These are the activations of a small network on made-up records, seen along a few directions, one row for each record.
Each row is followed by the record's values for the fields Lupok, Povim, Sul, Besi, Tofi, Tipam.
Not every record has every field; a missing one is written absent.
The largest differences between rows may come from other fields.
In the rows, 500 means zero.
Strong random noise was added to every row along 7 fixed directions; ignore it. To show where, here is one row again and again, with new noise each time:
[560 488 382 370 440 723 406 437 467 523 465 464 441 523 507 476 369 467
 611 552 438 538 527 418 534 417 359 395 472]
[484 493 390 379 406 634 524 422 475 542 395 437 336 518 585 524 367 554
 493 601 507 504 559 381 580 446 495 413 439]
[409 528 216 333 373 745 393 431 560 595 365 520 533 504 390 555 328 612
 465 520 430 496 594 297 547 489 427 449 350]
[537 621 407 541 453 499 429 566 561 512 527 389 614 436 336 355 602 530
 573 332 448 522 410 489 378 511 451 548 355]
[474 523 496 511 597 439 588 418 631 432 552 266 352 525 595 367 684 474
 404 389 414 425 509 546 490 506 415 421 367]
[577 390 477 363 515 686 570 360 403 522 448 345 253 576 605 418 418 482
 656 529 427 459 516 515 565 418 366 308 513]
[536 491 502 566 549 458 354 772 509 610 469 660 640 543 400 451 441 514
 692 531 582 570 485 469 542 517 570 564 465]
[405 588 480 526 613 563 400 522 482 578 547 463 572 516 405 417 738 608
 639 278 236 444 683 560 463 576 256 377 281]
[398 645 369 479 350 520 548 477 478 585 393 391 459 422 432 485 551 710
 467 411 454 478 556 397 460 541 544 497 286]

[435 500 460 371 464 513 390 620 564 555 486 673 507 520 518 538 338 494
 534 503 504 478 548 394 550 473 454 551 548] : <Lupok:t1 Povim:u2 Sul:absent Besi:absent Tofi:n2 Tipam:p1>
[505 752 477 626 343 522 398 520 325 560 506 482 646 304 405 558 638 642
 536 462 458 619 569 486 382 508 484 537 316] : <Lupok:t1 Povim:u2 Sul:v1 Besi:m2 Tofi:n1 Tipam:p1>
[422 592 523 563 521 507 350 627 450 558 567 703 788 457 369 581 558 563
 585 434 424 550 601 485 478 558 420 560 449] : <Lupok:t1 Povim:u2 Sul:v2 Besi:m2 Tofi:n2 Tipam:p1>
[550 487 589 448 498 541 550 552 351 576 439 493 319 525 617 470 441 566
 661 533 527 492 534 497 598 427 505 397 514] : <Lupok:t1 Povim:u2 Sul:v2 Besi:m2 Tofi:n2 Tipam:absent>
[580 498 516 466 491 553 328 691 477 527 536 705 653 528 427 482 390 389
 692 510 507 544 470 478 505 477 428 555 596] : <Lupok:t1 Povim:u1 Sul:v2 Besi:m1 Tofi:n2 Tipam:absent>
[545 323 439 472 489 584 546 499 459 578 370 468 510 535 382 455 330 608
 563 534 616 495 445 485 584 463 620 479 551] : <Lupok:t1 Povim:u1 Sul:absent Besi:absent Tofi:n2 Tipam:p2>
[551 467 479 503 540 471 512 518 638 425 574 488 623 495 394 457 502 426
 466 395 540 467 353 531 416 462 495 621 587] : <Lupok:t1 Povim:u2 Sul:v2 Besi:m2 Tofi:n1 Tipam:p1>
[383 511 529 558 605 399 368 648 625 598 429 658 420 590 663 579 502 499
 490 684 525 518 691 416 679 636 556 447 385] : <Lupok:t2 Povim:u1 Sul:absent Besi:absent Tofi:n2 Tipam:absent>
[371 580 407 542 485 616 393 421 505 510 482 563 608 506 488 667 513 565
 376 586 416 548 731 419 572 534 428 435 361] : <Lupok:t1 Povim:u2 Sul:absent Besi:absent Tofi:n2 Tipam:absent>
[448 548 560 380 483 599 610 268 374 438 589 356 279 508 668 507 626 516
 456 412 283 412 647 574 500 435 261 309 522] : <Lupok:t1 Povim:u1 Sul:absent Besi:absent Tofi:n2 Tipam:absent>
[396 337 331 383 695 599 384 476 771 508 517 575 623 668 405 501 423 445
 343 469 440 431 598 454 642 499 388 465 487] : <Lupok:t2 Povim:u2 Sul:absent Besi:absent Tofi:n2 Tipam:absent>
[584 420 550 598 614 472 519 588 450 536 498 498 603 546 414 442 574 516
 583 437 583 510 462 625 507 475 553 493 523] : <Lupok:t1 Povim:u1 Sul:v1 Besi:m2 Tofi:n1 Tipam:absent>
[549 288 516 504 596 525 512 509 541 520 471 602 499 580 395 476 399 386
 659 538 489 431 347 564 459 582 529 497 660] : <Lupok:t1 Povim:u1 Sul:absent Besi:absent Tofi:n1 Tipam:p2>
[542 456 520 480 484 566 460 465 472 497 494 535 381 501 608 550 401 442
 510 691 511 529 527 482 560 493 499 448 559] : <Lupok:t1 Povim:u1 Sul:absent Besi:absent Tofi:n2 Tipam:p1>
[518 367 517 400 453 694 596 299 352 524 402 505 258 540 667 659 279 490
 488 775 551 498 580 438 638 438 559 395 596] : <Lupok:t1 Povim:u2 Sul:v2 Besi:m2 Tofi:n2 Tipam:p2>
[533 616 559 419 322 542 483 457 327 518 507 508 353 425 651 517 465 555
 592 578 483 544 576 453 468 467 456 435 519] : <Lupok:t2 Povim:u1 Sul:absent Besi:absent Tofi:n2 Tipam:p1>
[472 520 563 549 485 464 585 412 479 508 439 368 285 462 691 552 578 527
 412 612 541 491 570 466 559 520 567 418 411] : <Lupok:t2 Povim:u1 Sul:v2 Besi:m2 Tofi:n1 Tipam:p1>
[390 422 550 443 677 593 606 347 429 562 488 347 310 579 634 486 652 608
 565 409 274 343 760 619 589 520 284 253 386] : <Lupok:t1 Povim:u2 Sul:v2 Besi:m1 Tofi:n2 Tipam:p2>
[478 424 538 450 501 651 525 440 262 547 398 619 383 556 645 700 356 591
 539 703 507 537 698 456 674 406 517 378 579] : <Lupok:t1 Povim:u2 Sul:v1 Besi:m1 Tofi:n1 Tipam:absent>
[582 490 397 377 290 624 554 409 368 530 439 419 512 420 347 416 337 586
 597 401 536 491 335 464 408 406 496 526 583] : <Lupok:t1 Povim:u2 Sul:absent Besi:absent Tofi:n2 Tipam:p2>
[520 622 516 577 532 525 276 657 486 515 561 604 775 482 352 478 611 505
 607 405 424 582 581 506 468 500 393 525 401] : <Lupok:t2 Povim:u1 Sul:v2 Besi:m1 Tofi:n2 Tipam:absent>
[385 632 521 492 484 481 376 498 562 456 603 599 490 458 661 636 576 475
 310 578 413 508 717 425 553 525 389 495 452] : <Lupok:t1 Povim:u1 Sul:absent Besi:absent Tofi:n2 Tipam:p1>
[439 529 673 498 534 413 535 639 340 610 472 648 386 528 652 552 547 625
 627 504 489 483 671 540 631 473 500 459 516] : <Lupok:t1 Povim:u2 Sul:v2 Besi:m2 Tofi:n1 Tipam:absent>
[446 508 587 538 696 538 482 347 534 396 625 374 458 527 651 470 707 421
 365 460 342 463 683 618 534 489 252 348 424] : <Lupok:t1 Povim:u2 Sul:v2 Besi:m1 Tofi:n2 Tipam:p1>
[411 386 408 348 565 540 558 392 678 460 505 495 429 550 556 516 482 436
 357 468 424 370 517 431 565 517 406 447 527] : <Lupok:t2 Povim:u1 Sul:v2 Besi:m2 Tofi:n1 Tipam:p2>
[505 575 616 573 564 461 476 520 353 487 542 545 486 467 606 561 581 510
 570 576 488 545 614 555 502 470 493 474 505] : <Lupok:t2 Povim:u2 Sul:v1 Besi:m1 Tofi:n2 Tipam:p1>
[412 510 263 436 378 524 461 571 632 593 407 592 687 480 172 464 411 617
 525 343 467 425 357 415 394 627 571 659 452] : <Lupok:t2 Povim:u1 Sul:absent Besi:absent Tofi:n2 Tipam:absent>
[448 486 468 489 462 624 451 447 382 595 424 564 520 532 437 582 465 594
 582 550 444 527 574 491 514 547 484 427 495] : <Lupok:t2 Povim:u1 Sul:absent Besi:absent Tofi:n1 Tipam:absent>
[467 528 460 353 508 727 490 196 479 394 579 364 302 523 693 522 512 408
 417 517 284 477 625 488 533 442 208 298 517] : <Lupok:t2 Povim:u2 Sul:absent Besi:absent Tofi:n2 Tipam:absent>
[349 675 581 683 494 231 565 599 558 470 563 548 663 435 414 556 747 595
 304 373 505 500 513 520 374 624 634 651 416] : <Lupok:t1 Povim:u1 Sul:absent Besi:absent Tofi:n1 Tipam:absent>
[592 362 473 432 510 568 636 393 459 509 416 331 263 568 609 404 422 475
 572 536 541 442 399 535 527 488 541 395 542] : <Lupok:t2 Povim:u1 Sul:v1 Besi:m1 Tofi:n2 Tipam:absent>
[479 534 535 600 463 405 574 516 471 537 462 501 473 487 463 498 580 548
 563 464 479 463 437 548 432 617 554 543 490] : <Lupok:t1 Povim:u1 Sul:absent Besi:absent Tofi:n1 Tipam:absent>
[416 444 410 499 609 481 432 622 639 516 518 657 747 566 318 505 530 488
 435 359 431 425 487 504 477 563 459 583 483] : <Lupok:t1 Povim:u1 Sul:v1 Besi:m1 Tofi:n1 Tipam:absent>
[585 489 498 468 496 684 293 504 416 488 507 669 566 529 547 638 402 394
 591 685 505 652 620 460 568 444 391 426 542] : <Lupok:t2 Povim:u1 Sul:v1 Besi:m2 Tofi:n1 Tipam:absent>
[391 433 293 400 458 541 508 421 753 505 402 544 485 505 493 537 378 478
 282 537 541 433 478 348 524 522 546 547 462] : <Lupok:t1 Povim:u2 Sul:v2 Besi:m2 Tofi:n1 Tipam:p2>
[521 411 399 468 474 566 561 473 499 546 442 469 629 527 240 452 446 575
 553 373 490 455 380 536 437 503 539 552 552] : <Lupok:t1 Povim:u1 Sul:absent Besi:absent Tofi:n1 Tipam:absent>
[434 609 465 500 423 468 452 482 554 497 486 556 446 480 565 582 509 494
 439 593 461 525 536 406 489 576 516 513 425] : <Lupok:t2 Povim:u2 Sul:absent Besi:absent Tofi:n2 Tipam:absent>
[429 582 596 559 568 534 439 317 497 384 578 457 320 489 817 663 638 403
 300 724 367 525 792 510 615 527 343 322 405] : <Lupok:t1 Povim:u1 Sul:absent Besi:absent Tofi:n2 Tipam:p1>

Here are new rows. What are their fields?
[407 533 310 415 366 671 558 307 464 548 367 407 497 475 357 549 448 627
 452 432 403 449 510 405 447 552 446 428 409] : <Lupok:t1 Povim:u1 Sul:absent Besi:absent Tofi:n1 Tipam:absent>
[433 477 533 501 616 556 448 506 474 498 529 607 498 554 639 632 496 530
 401 599 489 554 709 488 647 462 461 428 476] : <Lupok:t1 Povim:u2 Sul:v1 Besi:m2 Tofi:n2 Tipam:absent>
[614 607 651 607 503 480 352 671 345 527 608 617 572 468 548 478 591 441
 751 534 502 639 561 578 488 456 436 504 519] : <Lupok:t2 Povim:u2 Sul:v2 Besi:m2 Tofi:n2 Tipam:absent>
[570 619 699 633 525 288 619 544 436 393 660 331 467 442 530 334 748 501
 503 300 496 510 389 661 372 441 513 551 539] : <Lupok:t1 Povim:u2 Sul:absent Besi:absent Tofi:n2 Tipam:absent>
[591 397 361 490 602 565 422 497 692 484 500 454 578 556 435 437 404 390
 414 519 577 515 385 478 560 471 544 517 496] : <Lupok:t1 Povim:u2 Sul:v1 Besi:m2 Tofi:n2 Tipam:absent>
[419 370 403 518 571 505 542 506 572 646 353 429 594 558 230 422 501 658
 551 308 491 382 443 541 458 612 572 504 404] : <Lupok:t1 Povim:u1 Sul:absent Besi:absent Tofi:n1 Tipam:p1>
[478 366 500 493 614 496 596 400 597 431 525 429 533 546 378 456 538 448
 391 414 463 404 411 578 449 537 479 499 559] : <Lupok:t1 Povim:u1 Sul:absent Besi:absent Tofi:n1 Tipam:p1>
[535 537 543 480 342 385 607 570 385 490 458 530 408 402 619 525 388 586
 445 579 655 567 438 442 515 376 675 612 577] : <Lupok:t1 Povim:u2 Sul:v1 Besi:m1 Tofi:n1 Tipam:p2>
[568 661 599 588 398 417 622 486 284 451 547 279 479 334 542 416 685 653
 491 386 541 558 533 564 439 371 558 490 436] : <Lupok:t1 Povim:u2 Sul:v1 Besi:m1 Tofi:n2 Tipam:p2>
[591 557 431 526 359 479 609 507 440 561 414 314 504 407 317 313 535 597
 656 317 526 486 261 546 349 517 589 597 474] : <Lupok:t2 Povim:u2 Sul:v2 Besi:m1 Tofi:n1 Tipam:absent>
[387 357 380 317 531 610 502 492 557 582 431 685 456 630 482 574 294 556
 465 542 478 414 583 410 617 489 466 485 602] : <Lupok:t1 Povim:u2 Sul:absent Besi:absent Tofi:n2 Tipam:absent>
[478 445 380 430 559 575 573 422 460 540 435 382 558 537 334 421 536 654
 514 308 450 411 503 527 514 460 467 468 441] : <Lupok:t2 Povim:u2 Sul:v1 Besi:m1 Tofi:n2 Tipam:absent>
[466 486 528 485 429 520 560 459 433 575 362 546 266 522 740 652 386 544
 460 777 607 538 591 425 663 533 648 426 504] : <Lupok:t2 Povim:u1 Sul:v2 Besi:m2 Tofi:n1 Tipam:absent>
[617 675 465 496 438 569 333 485 539 321 692 427 666 408 537 491 564 357
 332 509 505 677 525 478 450 304 394 556 488] : <Lupok:t2 Povim:u2 Sul:v1 Besi:m1 Tofi:n2 Tipam:absent>
[540 554 553 563 278 400 675 572 278 608 379 497 445 420 350 454 484 680
 732 396 554 484 311 540 324 599 689 606 550] : <Lupok:t1 Povim:u1 Sul:absent Besi:absent Tofi:n1 Tipam:absent>
[436 541 448 449 426 482 550 495 542 534 428 464 380 495 579 504 492 568
 430 535 508 487 537 431 524 532 565 499 419] : <Lupok:t2 Povim:u1 Sul:v2 Besi:m1 Tofi:n2 Tipam:absent>
[534 461 578 543 553 548 413 549 382 530 515 624 553 571 514 551 459 475
 632 593 511 547 558 545 565 503 489 451 570] : <Lupok:t2 Povim:u1 Sul:absent Besi:absent Tofi:n2 Tipam:absent>
[385 331 561 508 605 465 661 468 406 642 374 548 412 598 444 524 505 613
 598 496 446 354 498 581 511 658 571 458 492] : <Lupok:t2 Povim:u2 Sul:v2 Besi:m1 Tofi:n1 Tipam:p1>
[533 521 567 479 514 447 565 455 509 451 587 375 349 498 584 381 610 445
 555 406 402 458 436 595 455 514 408 456 527] : <Lupok:t2 Povim:u1 Sul:absent Besi:absent Tofi:n2 Tipam:absent>
